Read these off the array that follows.
1) Give the largest entry in the last row.
2) Give the top-right entry.
3) Give the entry just left of -17.
4) Give the entry just right of the largest entry.
5) Give the first entry, reading row by row.
6) Give the bottom-right entry.
7) Give the top entry of the column that holds the largest entry.
[[ 12 -33   2  19 -13 -12]
 [  2 -17   3  15 -16 -16]
 [-19  20  -4  -9 -16 -12]
 [-20  37   5   4 -29 -19]
 [-20  41  -7 -20 -20  -6]
 [-16  15 -12 -21  -9  -1]
 [  1   6   6  17 -28 -14]
 [ -5  19   1   6 -28  -8]
 [  2 -44   6  22  -3 -22]
 [-11  -4 -19 -24   2   5]
 [ -1 -23 -19 -24  14  16]
 [ 10 -44 -19 -18  12   8]
 [  2 -42   8  26  -7 -22]
 [-12  37   3   5 -29 -11]]
1) 37
2) -12
3) 2
4) -7
5) 12
6) -11
7) -33

Read these off the row that follows.
1) What is the entry just left of -7.93?
2) What is the entry just left of 4.93?
3) What is the entry just left of -2.40?
[-1.41  4.93 -7.93  3.99 -6.60 -2.40 -4.92 -6.35  7.27 -6.10]
1) 4.93
2) -1.41
3) -6.60

m =
18.4	31.8	-31.2	-28.7	98.3	-136.3	-18.6
-20.8	91.2	-86.9	146.3	62.5	-10.5	-2.5
0.8	-62.9	-29.3	15.0	-112.6	79.0	37.0
14.1	6.5	10.0	-51.8	89.2	-17.5	7.1
-12.2	-40.5	45.9	30.3	-48.9	-162.1	-19.6
-54.1	16.1	6.7	-49.3	31.1	-33.2	31.3
The entry directly below -20.8 is 0.8
The entry just left of -48.9 is 30.3
Give the entry directly below the largest entry.
A: 15.0
The entry just left of -2.5 is -10.5
Give the first entry in reading order.
A: 18.4
Give the entry in the bottom-right corner.
A: 31.3
Give the fourth entry, reading row by row.
A: -28.7
The entry in the top-right corner is -18.6
The bottom entry of the column that holds the largest entry: -49.3
Give the third entry on the diagonal from the top-right corner.
A: -112.6
The entry just right of -86.9 is 146.3
The first entry in the row that holds the smallest entry: -12.2
Give the first entry of the largest entry's row.
A: -20.8
Give the entry just right of 98.3.
A: -136.3
The entry directly below -40.5: 16.1
Give the entry just left of -29.3.
A: -62.9
Give the third largest entry.
A: 91.2
Give the entry directly below -10.5.
A: 79.0
Give the entry just right of 30.3.
A: -48.9
The entry just right of the smallest entry is -19.6
The 5th entry from the end, reading row by row: 6.7
The entry in the bottom-left corner -> -54.1
The entry directly below -31.2: -86.9
The entry directly above 30.3 -> -51.8
Give the 2nd entry from the end, reading row by row.
A: -33.2

[[ 13.67   3.98 -11.05  -1.46  -8.52   4.29   2.04 -10.97  -4.92  11.07
    3.76   8.96 -18.39  -6.66 -11.08]
 [-16.90 -16.80  -3.37  -0.29 -14.60  -4.33  -3.90   9.44  -3.77  15.47
   15.23  -2.90   9.63  -0.98  -7.52]
 [ -4.36   2.99 -15.58  -9.48 -14.75 -12.83  12.06  -6.58  -8.24   1.58
  -23.27   9.38   1.84   7.66 -15.36]
 [-20.08 -10.02   0.04  -4.54 -14.68  -6.78 -13.43   0.47  -2.29  -0.33
   13.50  -5.51   9.29  -3.89  -7.95]
 [  3.97  -3.43  14.95   2.27   4.88  -0.30 -15.26  -4.26   6.62  -4.72
    9.06 -12.78  -2.96 -11.37   4.76]
 [ -3.08   1.63  -8.64  -1.12  -4.64  -6.25   5.47  10.35  -6.67  18.98
    3.14 -14.70   3.22   3.29 -10.67]]
The entry just right of the largest entry -> 3.14
Find the entry just left of the largest entry.
-6.67
Find the entry just right of 2.27.
4.88
The entry just right of -8.52 is 4.29
Find the entry just left of 3.98.
13.67
The largest entry: 18.98
The entry just left of -1.46: -11.05
The entry just left of -14.68 -> -4.54
Find the minimum.
-23.27
Find the entry just left of the smallest entry.
1.58
